Each row below holds a small network's activations on one input, seen along a few directions.
In each table, some parts of the input vary, and every possible input appears once, in random order.
Descriptions start from the smaller parts, as in this example, which fits no table here: values(3) and (point or ring(11) or (line(4) and ring(5))).
Shared parts are said once, and a part with two or three values counts as separate values.

A family of inputs:
r1: [  8  28   3  11  -3 -19  15 -55 -34 -41 -47 -41  14  53 -10  12  33  78]
r2: [  6   3  12  24  19   1 -14  27   0   7  -1  12   6  -6  17  -3   4  -3]
r3: [ -7 -12 -11 -26  -5  14  10 -17  13  -4   0   4 -23 -12 -18  -3 -10 -11]
r4: [  1 -12  -1 -17   7   7   7  -9  13   5  -2   2  -4  -8 -13   7 -16 -19]
r5: [ 22 -26  21  34 -16   6   0 -36 -66  -2 -25 -38  -9  45  15  18  -7  59]
r6: [-19  -4  -6   5  -6  10   7   0  -1 -14  -2  18 -26 -12   3 -18   7 -15]
r7: [  8  17  -2   0   2 -13 -11  25  14  14  23   5  18  -1   5   2   3   1]
r8: [-15  11 -21 -18 -21  -5  10  -3  12  -7  22   9 -14  -9  -9 -14   4  -9]
r9: [ -6  -5   8  13   7   6 -10  20  -2   4  -4   9   5 -12  15  -7   4 -16]
r10: [-10  -3   3  14   7   4   4   9  -2  -6  -4  16  -7  -8   8  -9   1 -23]
r11: [ -7  12 -12 -10 -10 -12   7   6  11   1  21   7   5  -4  -5  -5   0 -17]
r12: [ 17  -6  10  -4  19   4 -12  11  16  17   1   0   9  -6  -3  13 -12  -1]
r13: [  5 -13   4 -16   9   9  -7   3  14  15  -2  -4   9 -12  -6  10 -13 -13]
r14: [ -4  10  -7 -11  -9 -10  -7  18  12  11  20   1  17  -7   1  -2   2 -11]
Q: What is each input in this table made of?
A: values(2) or (values(3) and line(4))
Q: List by row number the other inputs of the same sort as r1.
A: r5
Q: Which other rows does r6 become when the line(4) part takes its other values? List them by row number.
A: r2, r9, r10

A family of inputs:
r15: [-12  21   2  21 -14 -25  -4  28  12   7  31  23  24  -3  14  -7  12 -16]
r16: [-22 -26 -17 -43 -38  19   6 -29  10   3  15  -2 -34 -10 -27  -2 -12 -18]
r17: [ 13  -7  22  50  11   7  -7 -24 -38 -25 -42 -16 -18  34  11   2  29  70]
r18: [ -1   2 -19 -45  11   7  26 -29  30  -7  -3   0  -3 -13 -31  -4  -8 -10]
r19: [ 30   4  18  14 -11   1  -9 -28 -34   1 -12 -34 -11  43   2  19  -2  82]
r20: [ -3   6   2  26 -23 -20  19 -43 -63 -26 -25 -41  13  50  14   3  18  45]
r21: [ -3  -3 -32 -42 -27   3  16 -16  16   0  23  -2 -12 -14 -18 -16  -6   0]
r22: [ 11   5  12 -13  35   4 -11  28  27  30   2  -2  30   1   6  18   0 -15]
r23: [ 13 -24   7  -4   6   6 -23  35  -7  38  20   0  13 -17   7   7 -25  -3]
r24: [ 28 -40  12   4  -4  16 -21  10  -4  38   9  -9  -7 -21  12  14 -38 -18]
r25: [ -8  10  12  21  23  14 -18  41   5   8  -5  19   9  -9  30 -10  19 -19]
r26: [ 17 -25  17  -7  39   7 -16  25   9  30  -7   3  23 -11  -4  16 -26 -13]
r27: [ 32 -41  23   1  28  18 -12   0  12  28 -16  -4   4 -16   3  25 -37 -27]
r28: [ -4   7   7  18   3   1  -7  40  -6  23  29  14  12   4  28   1   7 -22]
r29: [-40 -22   1 -11 -10  29  18 -21   3 -29 -20  21 -51 -21  -9 -15   4 -31]
r30: [  6  25 -14 -24 -18 -18 -10  16  25  -1  34  -6  14  -8 -12  -6   8  -4]
r31: [ -1  18  -4  -8 -18 -22 -17  24  29  19  31   4  33 -12   1   3   6   1]
r32: [-19   4 -17 -12   1  11  26 -10   7 -25 -13  20 -30 -24  -2 -34  10 -15]
r33: [-22  25 -24  -1   8  -6   9   4  13 -25  -9  24 -23 -20  -1 -20  18 -10]
r34: [ -5  29  -8   4 -15 -22   3  21   8 -11  33  14   4   1   1 -16  13 -21]
r35: [  2  20   7  -9  18 -20  -8  15  44  14   2   4  43  -9 -13  11   3  -9]
r36: [-20 -22  -3 -47   0  24  17 -42  25  -5 -11   1 -25  -9 -39  12 -13 -27]
r37: [ 17  -1  20  43  -4  -6   2 -29 -49 -10 -10 -22 -18  49  14   6   9  67]
r38: [  8   4   3 -11   0   3 -19  37  10  36  29  -4  20  -4  17  10   2  -5]
r39: [ -4 -19  16  26  29  18 -22  38 -11   7 -13  22   2 -21  20 -12 -10 -16]
r40: [ 15 -38  17  33   0  15  -7  14 -19  22   9   7 -16 -13  23   5 -34 -34]
r41: [-34 -25  -8 -12 -35  16  23 -21  -6 -11  12  17 -46  -1 -14 -12 -10 -36]
r42: [ 14   9   7  -3  -1 -13  17 -54 -36 -25 -49 -45  33  48 -12  30   7  49]
r43: [  8  30  -3 -26  18 -15  -1   6  39  -5   6  -4  23  -6 -25   2   6 -14]
r44: [-16  25   8  23   8 -12 -15  28  21  -5  -4  28  20 -18  14 -17  24 -14]
r45: [  9 -38  22  35  21  29 -16  15  -7   4 -22  12 -18 -26  27  -3 -22 -29]
r46: [  9  11  -1  -3 -29 -15   8 -45 -48 -16 -27 -53  20  44   2  15   6  59]
r47: [ -5  23 -26 -33  19 -10  11 -14  37  -8   1   2   3  -9 -29  10  -2  -4]
r48: [  1 -21  11  24   9   5 -11  38 -23  23  20  17   4  -8  18  -2 -21 -20]
r49: [-17  21 -32  -2 -16 -18  17   4   5 -13  26  20 -17  -2  -3 -12   4 -12]
r50: [ -6  17 -38 -31 -19 -14   1  -2  22  -3  28   0  -6 -11 -16  -1   0   6]
r51: [ 36   0  25  14  17   2  -1 -36 -20  -9 -36 -25   1  48 -12  35   1  72]
r52: [-14   1 -25 -12 -23  -1  32  -9  -1 -10  20  16 -24  -5  -6 -27  -3 -18]
r53: [ -9  33  -1   5   7 -10  -6  21  16 -22  -3  20  -1 -15   2 -25  26 -19]
r54: [ -7   1   4  34  -7  -8  11 -38 -55 -38 -56 -37  11  34  10  -2  37  47]
Q: What is each input in this table made of?
A: line(4) and (values(2) or line(8))
Q: The inputs of r18 and r32 match in every part but the line(4) part. If r26 is changed in the same way as r18 into r32, which row does it become?
A: r39
Q: The inputs of r27 and r40 match in every part but the line(4) part. If r47 is changed in the same way as r27 into r40, which row does it become?
A: r49
Q: A walk changes only the line(8) part. It starts at r16 and steps to r21. List the rest of the walk in order.
A: r50, r30, r31, r38, r23, r24

A family of inputs:
r55: [ -3  24 -16 -19 -16 -11  22 -34   9 -22   9  -4 -21  23 -25   1  11  26]
r56: [-17   1 -21 -31 -38   7  18 -37  -6 -22  -1 -17 -25   3 -14 -12  10   6]
r57: [-19 -17 -14 -31  -2  18  31 -55   3 -31 -34  -4 -33  -4 -32  -3  -5  -5]
r58: [ 21 -52  17  25   6  25  -1  -7 -36  15 -11  -5 -26  -3  16   7 -39  -9]
r59: [ 17  -5  23  27  27  10 -16  22 -27  16 -15 -10  15  19  26  11   6  23]
r60: [ 27  19  17  34  16 -15 -24  13  -9  -2 -17 -14  25  12  18   5  16  42]
r61: [ 11  -3  -9 -55  21   2 -21  52  78  54  50  23  30 -52 -19  13 -34 -67]
r62: [  8 -39  38  35   6  19 -22   5 -25  19 -16  -3  -3   9  17  18 -14   8]
r63: [ -8  25 -20  -8 -16 -27   9 -14 -11 -13   3 -13  20  20 -11   0  15  40]
r64: [  7  34   6  16  -3 -30   4  -4 -12 -11  -6 -20  40  31   8   9  22  18]
r65: [-43  13 -19   8  -2   3   0  60  36  -4  39  67 -23 -56  17 -48  12 -83]
Q: What is each input in this table made of?
A: values(2) or line(9)
Q: List by row number the other inputs of the same sort as r61.
A: r65
